Each row below holds a small network's activations on one input, seen along a few directions.
In each table, some parts of the input vary, and every possible input appears once, in random order.
Descriptions start from the smaller parts, as in this example, which fits no table here: one of 2 separate values, together with either a single point or one of 9 places along a line or (one of 4 places along a line, together with one of 8 places around a ring).
Shared parts are said once, and a part with two or three values counts as separate values.
In the rows, zero is written as 128.

Rows:
x1: [184 118 133 136 109  65 173  92  95 139 103 145 106 157]
x2: [ 94  91  96 146  83 124 107 131 169 164 125 134 130 121]
x3: [129 174 100 126 133 129 164 189 133  53 129  98 156 123]
x4: [141 206 134  96 215 154 140 157 111  42 162  94 136  99]
x5: [ 99  75 101 141  75 117 103 120 145 174 122 132 111 125]
x6: [ 70 146 101 144  96 182  92 180 164 116 141 102 143 107]
x7: [ 88 150 128 121 170 193  69 150 154 107 160  77 124  89]
x8: [199 122 181 114 174  99 163  35  79 116 147 122  72 149]
x9: [135 166 212 114 211 167 154 183  93 135 129 191 211 123]
x10: [119  84 138 146  72 107 106  82 127 205 111 159  84 137]
x11: [166 111 111 128 113  68 179  99 107 130  92 137 126 150]
x12: [160 111  98 128 111  68 168 130 113 111 110 117 136 151]
x13: [ 86 118  91 141 100 170  94 170 171 131 128 115 132 118]
x14: [101  81 116 138  75 111 109  89 139 196 100 147 108 134]
x15: [146 183 129 102 204 141 142 160 125  46 147  70 141 110]
x16: [135  90 187 122 136 134  93  23 108 182 154 133  54 134]
x17: [119  87 155 145  71 110  97  60 119 193 113 172  79 144]
x18: [161 141  94 115 120  97 170 162 134  85 117 118 157 140]
x19: [100 112  96 130  82 147  99 152 166 149 128 124 143 124]
x20: [ 84 174 131 116 181 206  67 147 139 103 175 101 120  80]
x21: [ 73 131 207 133 174 223  83 173 117 197 144 198 196 110]
x22: [154 127  95 131 119  73 172 140 137 102 113 120 154 147]
x23: [145 150  91 123 137 117 164 179 139  68 116 107 150 138]
x24: [183 121 149 136 109  70 164  70  88 126 105 157 102 164]
What do these inputs look like to the network?
Answer: one of 2 separate values, together with either a single point or one of 11 places along a line
The inputs of x19 and x18 match in every part but the choice among 2 separate values. If x14 is changed in the same way as x19 into x18, which row does it become?
Answer: x11
Which other rows does x13 become when the choice among 2 separate values takes its other values? List them by row number.
Answer: x23

Rows:
x25: [138 109  95 144  65  69 130  84 127 155  86 136  92 151]
x26: [128 188 152 127 168 146 165 183 100  78 117 140 170 124]
x27: [145  77 141 141  90  79 143  66 119 172 119 154  94 147]
x28: [146 199 145  96 214 143 141 152 107  70 149 126 157 103]
x29: [ 30  95 129 134 132 221  39 184 176 211 143 151 174  83]
x30: [ 63 158 151 141 115 230  49 142 149 129 167 124  98  97]
x31: [136 100 106 137  65  71 139  83 124 163  99 137  90 142]
x32: [131 173 117 103 216 148 131 169 128  59 156  55 149  98]
x33: [169  79 165 132 112  97 144  56 112 182 113 150 103 165]
x34: [159  71 152 136 103  87 140  66 114 174 117 154  94 156]
x35: [144 179 113 127 137 145 151 211 135  62 138 114 181 136]
x36: [141  83 115 140  77  78 140  73 112 166 115 149  94 144]
x37: [135 153  81 107 171 151 152 196 161  43 144  74 168 118]
What do these inputs look like to the network?
Answer: either one of 2 separate values or one of 5 places around a ring or one of 6 places along a line
A walk changes only the place on the ring of 5. It starts at x28 and steps to x26. List the rest of the walk in order.
Answer: x35, x37, x32

Rows:
x38: [137  90 150 118 163 144  87  72 163 174 140  96 101 137]
x39: [169 166 163 127 128 138 174  98 104  55 157 137  93 145]
x40: [127  82 176 138 136 182 104 109 124 147 147  92  94 142]
x41: [198 138 126  97 170  85 149  72 129  88 158  74 105 136]
x42: [173 101  75 123 121  79 159 138 179 112 107  80 158 164]
x43: [ 46 191  89 133 143 217  61 214 163  90 167  98 181  69]
x44: [186 127 151 125 151 117 167 113  97  64 168  80  92 144]
x45: [127 148 177 135 101 162  82  85 102 176 105 169  89 143]
x46: [155 173 137 134 137  52 163  79  62 105 112 122  91 131]
x47: [159 142  91  93 168  69 153  67  93  85 132 102  84 104]
x48: [157  93 101 145  97 115 177 175 142  88 117  81 149 170]
x49: [ 93 205  85 114 175 163 132 251 162  32 116  83 210 108]
x50: [127 235 134 100 225 162 125 194 120  14 165  87 142  75]
x51: [ 72  80  56 125  91 106  86 105 163 168 130 128  89  93]
x52: [135 137  86 149  75  57 177 150 111 132  64 121 140 144]
x53: [154  64 171 136 160 132 156 149 118 155 152 144 163 149]
x54: [144 131 112 150  78 130 182 161 152  79 106 143 145 170]
x55: [136 105  40 115 113  70 167 138 144 113  82 104 135 128]
x56: [ 72 114 104 154  47  99  94 116 127 187 108 138  96 104]
x57: [113 121 189 141 113 201 112  95 129 138 137 151  96 137]
x58: [110  78  91 131  91 121  80 106 194 168 156 100 113 125]
x59: [104 135 116 146  30 138  75 122 137 170 125 175  94 126]
x60: [ 99  71 116 151  66 159  96 141 155 142 163  96 108 132]
x61: [125  74 115 108 179  85 143 108 119 176 116 174 154 106]
x62: [ 89 185 149  91 232 196 127 236 125 115 159 137 224  87]
x63: [122 108 163 138 136  78 152 117  83 197  93 183 164 122]
x64: [ 94 127 165 143 119 121 100  78  91 191  89 134  90 121]
x65: [137 103 187 138 137 151 162 132 124 148 139 201 167 147]
x66: [164  72 148 111 181  99 138 112 152 176 142 144 175 138]
x67: [183 192 149 124 120  93 144  87  76  90 125 158  91 159]
x68: [ 96  94 119 108 157 133  93  66 125 171 111 120  82 103]
x69: [151 130 177 127 120 118 132 123  93 181 106 216 166 148]
x70: [162 158  99 138  60  95 156 154 122 115  76 158 141 170]
x71: [ 87 111 128 153  43 177 103 128 161 133 155 155 107 124]
x72: [ 77 199 146 122 217 235  71 190 139 103 155 101 152  79]
What do these inputs look like to the network?
Answer: one of 5 separate values, together with either a single point or one of 6 places around a ring
The inputs of x65 and x71 match in every part but the choice among 5 separate values. If x53 is changed in the same way as x65 into x71, which row does it become?
Answer: x60
A walk changes only the place on the ring of 6. It starts at x54 and steps to x48. List the rest of the walk in order.
Answer: x42, x55, x52, x70
List by row number the other rows that have the choice among 5 separate values in common with x50.
Answer: x39, x41, x44, x46, x47, x67

Rows:
x73: [111 124 133 121 156 184 118 187 146 118 147 120 170 119]
x74: [ 82 133  98 130 131 162 108 177 174 119 137 111 164 104]
x75: [162 185 119 113 177 140 158 160 127  25 152  64 131 129]
x76: [158  76 129 131  94  73 140  64 121 168 130 145  95 146]
x77: [152  74 129 126 126  73 142  63 115 177 100 125  99 145]
x78: [129  97 139 160  54 102 133  96 112 171  98 155  95 158]
x79: [169 179 113 111 166  80 191 162  97  68 108 132 168 133]
x80: [150  89 126 141  63  97 132  75 129 161 114 161  90 159]
x81: [ 87 151 105 125 127 151  80 149 139 139 129 114 125  99]
x82: [114 150 171 127 165 175 110 152 129 134 146 140 159 118]
x83: [ 96 150 146 123 149 170  98 123 119 127 146 142 112  99]
What do these inputs look like to the network?
Answer: either one of 2 separate values or one of 4 places along a line or one of 5 places around a ring

Rows:
x84: [ 95  71  89 128  53 140 111 105 168 160 111 117 117 144]
x85: [174 122  90 137  85  75 190 116 134 105 110 161 116 153]
x86: [108 195 116 127 186 142 158 161 112  33 158  88 157  83]
x87: [ 99 144 128 111 183 169 111 209 189 135 116 112 200 116]
x88: [190  97 157 101 160  68 154  55 109 132 167 137 103 143]
x89: [105  99 164 135 108 139  94  83 102 198  84 134  87 112]
x90: [154 229 106 103 177 170 105 155 121  38 153  88 136 112]
x91: [112  87  86 151  58 130 123 117 157 174 114 177 124 127]
x92: [162 106  85 150  90  66 151 131 141  97 124  61  94 152]
x93: [104  75  88 158  61 120  89 136 168 168 128  74  95 120]
x94: [147 156 108  99 194 136 175 206  90  60 142  98 183 102]
x95: [ 89 117 206 159 119 236  83 157 145 155 174 155 139 126]
x96: [163 129 162 128 138  84 155  80  78 126  82 123  80 150]
x97: [107 105 127 148  62 103  92 118 127 175 103 190 137 123]
x98: [160 149 206 132 139 196 153 154 111  87 157 134 131 152]
x99: [130  67 158 105 130 122  94  60 134 206 171 150 110 107]
x100: [170 169 121 109 207 125 172 189 142  76 115  85 229 133]
x101: [159 160 143 131 106  66 176 105  82 149 102 146 113 163]
x102: [114  74 145 140 148 137  94  56 121 200 122 157  98 128]
x103: [ 82 204 113 109 156 207  44 169 164 100 157 114 122  98]
x104: [ 73 129 110 105 172 178 111 219 134 120 145 128 161  89]
x105: [176 106 147 130 176  85 159  52  98 129 115 142  88 158]
x106: [154 102  88 119  82  85 173 101 142  89 107 103 114 178]
x107: [ 37 170 121 131 164 182  96 174 154  94 162 115 139  68]
x108: [ 96 125 136 150  82 120 106 104 101 217 110 162 128 139]
x109: [168 139 130 132  89  48 159 119 105 107  99 175 127 152]
What do these inputs look like to the network?
Answer: one of 2 separate values, together with either a single point or one of 4 places along a line or one of 8 places along a line
The inputs of x99 and x88 match in every part but the choice among 2 separate values. If x97 is changed in the same way as x99 into x88, which row does it become?
Answer: x109
Which other rows does x86 become when the place on the line of 4 takes its other values? List them by row number.
Answer: x90, x94, x100
Which other rows does x103 become when the place on the line of 4 takes its other values? List them by row number.
Answer: x87, x104, x107

Rows:
x110: [ 69  78 100 188  35 148  70 100 185 170 125 116  76 138]
x111: [147  71 129 136  75  58 195 115 120 188  85 141 155 161]
x112: [187 167  59 117  99  75 174 121 119  20 127  79 121 162]
x113: [165 209 190 120 188 171 166 176 100  47 119 129 137 147]
x114: [108  76  75 156  34 102 104  75 127 171  82 119  41 154]
x115: [ 94 220 185 141 193 189 113 190  81  80 137 120 153 105]
x116: [ 68 129 130  82 209 207  81 129 164 129 189 116 143  64]
x117: [ 52 102 106 129 146 202 129 224 163 136 141 145 205  87]
x118: [140 108  98 145  30  67 164  73 126 134 106  90  61 158]
x119: [127 102 183 152  88 139 110  66  65 196  82 195  69 152]
x120: [205 100 132 105 182  31 172  55 102 115 147 125  88 127]
x121: [182  95 104 125 113  11 208 137 112 120  95 168 161 152]
x122: [143  59 128 105 138 103  88  23 119 214 108 142  75 123]
x123: [ 94 173  96 125 177 136 131 231 143 110 114 110 229  98]
x124: [190 139 188 150 129  68 192  97  49  92 118 179  85 155]
x125: [119  59  97 130  74  82 126 110 130 226  64 185 140 156]
x126: [ 54 164  64 130  96 200  86 171 180  85 159 108 122  72]
x127: [ 97  98 148  97 156 185  37 118 159 189 187 116 123  90]
x128: [157 197  75 106 121 124 146 175 166  14 112  66 120 133]
x129: [189 112  98 126 150  77 219 170 105  77 106 114 208 168]
x130: [201 180 172 135 164 123 195 122  53  54 132 142 139 171]
x131: [ 89 126 199 166  87 174  68  81 133 198 128 208 112 137]
x132: [ 77  72 125 142  95 179  84 215 158 198 140 145 181 118]
x133: [ 79 137  81 146  47 177  44 160 176 151 161 108  99 105]
x134: [ 83 188  78 148 131 153 103 197 138  47 129  42 129  92]
x135: [ 79  59 122 160  77 129  92 136 187 225 108 184 173 143]
x136: [168 107  85 144  70  29 182 105 107  59 114 102  58 154]
x137: [177 171 132  75 240 133 147 135 152  71 148  74 140 123]
x138: [ 63 193 173 119 157 236  95 163 121 113 166 186 147  85]
x139: [105 180 129  94 244 151  93 147 133 103 164  65 157  81]
x140: [ 93  36 167 142 142 157  60  57 166 205 147 124 101 115]
x141: [ 91 163 191 134 104 213  51 152 115 175 164 185 125 113]
x142: [167 159 193 134  84  95 164  54  76 167 111 181  97 154]
x143: [176  96 148 101 139  69 150  21 119 184 136 113  94 129]
x144: [163 162 103 101 170 117 183 217 162  74  95 117 214 139]
x145: [208 120 125 104 221  95 184  90  96  74 160  72 133 149]
The inputs of x127 and x132 match in every part but one. If x140 is changed in the same way as x127 into x132, which row does it become?
Answer: x135
What do these inputs look like to the network?
Answer: one of 4 separate values, together with one of 9 places around a ring
Which other rows does x141 become when the place on the ring of 9 takes its other values? List them by row number.
Answer: x113, x115, x119, x124, x130, x131, x138, x142
